[-39.5  17.8 -16.1   6.0  -2.4  -6.4   1.9  21.7  27.5]  L
[ 46.0  -5.7 -87.9  46.0  -0.8 -31.9  46.0 -27.5  46.0]  P
[-60.1  30.6 -34.1   1.7  17.7  11.9   3.7  -2.5 -11.5]  H
[-27.4 -41.4   4.9 -34.0   4.4   8.4  73.3   7.7  -2.9]  T
[-20.1   8.5  -0.1  -8.9  10.8  -8.3  34.9   1.5 -17.2]  A
[ 29.2  -0.3  45.9  40.0  11.7  -0.5 -31.2 -27.4  40.0]  D
[ 17.8 -16.1   6.0  -2.4  -6.4   1.7  21.7 -28.6  34.8]  W
[  5.4  -2.7 -14.2 -24.0 -14.1   8.4 -10.4 -56.7  69.1]  Q
[ 21.7   6.0  -2.4 -16.1  17.8  34.8  -6.3   1.7 -28.6]  F
[-15.8   8.6 -29.0  -8.2  -8.2 -29.6  -4.5   8.6  -8.2]  V
count P: [46.0] -> 4
order: [ 34.8 -28.6  21.7   1.7  -6.4  -2.4   6.0 -16.1  17.8] -> W
q: [ 17.8 -16.1   6.0  -2.4  -6.4   1.9  21.7] -> L
count D: [40.0] -> 2
count V: [-8.2] -> 3
order: [-39.5 -16.1  -6.4  -2.4   1.9   6.0  17.8  21.7  27.5] -> L
q: [ -8.2  -8.2 -29.6  -4.5   8.6  -8.2] -> V

[17.7  9.9 11.6 16.6] -> N
[ 11.7 -52.3  11.7  11.7] -> R
[ 30.2 -15.3  43.5  46.2] -> E
[-52.3   5.6  11.7 -85.5] -> M
q: [-15.3  43.5  46.2] -> E
q: [ 11.7 -52.3  11.7] -> R
count R: [11.7] -> 3

[ -3.3  -8.2   0.1  16.1  25.0   9.5  22.6 -10.1 -15.1  -7.7  18.5  -3.5
   6.3  -0.6 -14.7 -30.6   4.5  29.3   7.9   3.9   7.8   5.0   2.3   4.6
 -16.9 -19.7  -7.5 -10.8  -3.3 -11.6  -9.3  24.9  -1.6  -4.3  -2.0  -0.2
   8.2] = S
[  4.3  37.6 -19.4  -2.0  20.7   7.8  10.3  24.9   4.6  18.6  -3.3 -39.3
   8.2  -0.2   3.9  -0.6 -23.0   0.1  -9.1   8.9   1.4  13.6  -1.6   7.2
 -16.9  -0.7   2.3  22.5  -4.6 -21.2 -19.6  -8.2   5.8   8.3 -13.1  -7.5
 -11.3] = G
[  6.3  29.3   9.5 -30.6  18.5  -8.2   3.9  -9.3   7.8 -19.7  -3.3   4.5
 -10.1   7.9  -0.6  -7.7 -16.9 -11.6  -2.0  24.9   2.3   4.6   0.1  22.6
  -1.6  -7.5   5.0 -10.8  -0.2  16.1 -14.7  -4.3  -3.5  24.9 -15.1   8.2
  -3.3] = X
[  6.3  45.9   7.2 -19.9  18.5  -8.2   3.9  -1.1   7.8   4.3  12.5  25.4
 -24.8   4.3  -0.6 -20.1 -16.9 -11.6  -2.0   9.1  -1.7   0.9   0.1  27.6
  -1.6  -7.5  -4.7 -13.1  -0.2  16.1 -14.7   4.3  -7.0  24.9 -24.4   8.2
 -16.1] = U
[  6.3  14.2 -16.3 -39.3  18.5  15.0 -17.2  11.8   7.8  22.5 -12.0   4.5
  -8.4  13.7  -0.6  -1.5 -16.9 -11.6  -2.0   7.1  12.9   4.6   0.1  22.6
  -1.6  -7.5  41.3 -13.1  -0.2  16.1 -14.7 -28.0 -22.2  26.8  25.9 -11.8
  -3.3] = Z
[  0.1  -7.5  -4.3 -10.1  -1.6 -14.7   4.6  -7.7  -2.0  -8.2 -15.1  -3.3
  -0.6  -9.3 -19.7 -16.9   8.2  -0.2   2.3  -3.3 -30.6  18.6  24.9   7.8
  16.1  29.3   9.5  22.6   6.3  -3.5  25.0 -10.8   4.5   5.0   3.9   7.9
 -11.6] = C
q: [  4.3  12.5  25.4 -24.8   4.3  -0.6 -20.1 -16.9] -> U
q: [  0.1  22.6  -1.6  -7.5  41.3 -13.1] -> Z
q: [ 4.3 -0.6] -> U
order: [-19.7 -16.9   8.2  -0.2   2.3  -3.3 -30.6  18.6  24.9   7.8  16.1  29.3
   9.5  22.6   6.3  -3.5  25.0 -10.8   4.5   5.0   3.9   7.9 -11.6   0.1
  -7.5  -4.3 -10.1  -1.6 -14.7   4.6  -7.7  -2.0  -8.2 -15.1  -3.3  -0.6
  -9.3] -> C
q: [  6.3  -0.6 -14.7] -> S
order: [ -2.0 -10.1  18.5  -3.3   2.3  29.3   9.5  -1.6  -7.5  24.9   4.6  -8.2
  -0.6  -7.7  -0.2  16.1 -16.9   7.8   0.1  24.9 -10.8  -3.5 -11.6  22.6
  -9.3  -3.3   5.0 -15.1   4.5   7.9   3.9   6.3 -30.6 -19.7 -14.7  -4.3
   8.2] -> X
order: [  8.2  -3.3  -8.2   0.1  16.1  25.0   9.5  22.6 -10.1 -15.1  -7.7  18.5
  -3.5   6.3  -0.6 -14.7 -30.6   4.5  29.3   7.9   3.9   7.8   5.0   2.3
   4.6 -16.9 -19.7  -7.5 -10.8  -3.3 -11.6  -9.3  24.9  -1.6  -4.3  -2.0
  -0.2] -> S

[-45.7  80.6 -44.2 -42.3] -> K
[ 38.6 -65.7 -20.0  32.1] -> J
[-65.7  32.1 -65.7  38.7] -> B
[  5.9 -46.4  35.6  14.0] -> Y
order: [ 32.1 -20.0 -65.7  38.6] -> J
count B: [-65.7] -> 2

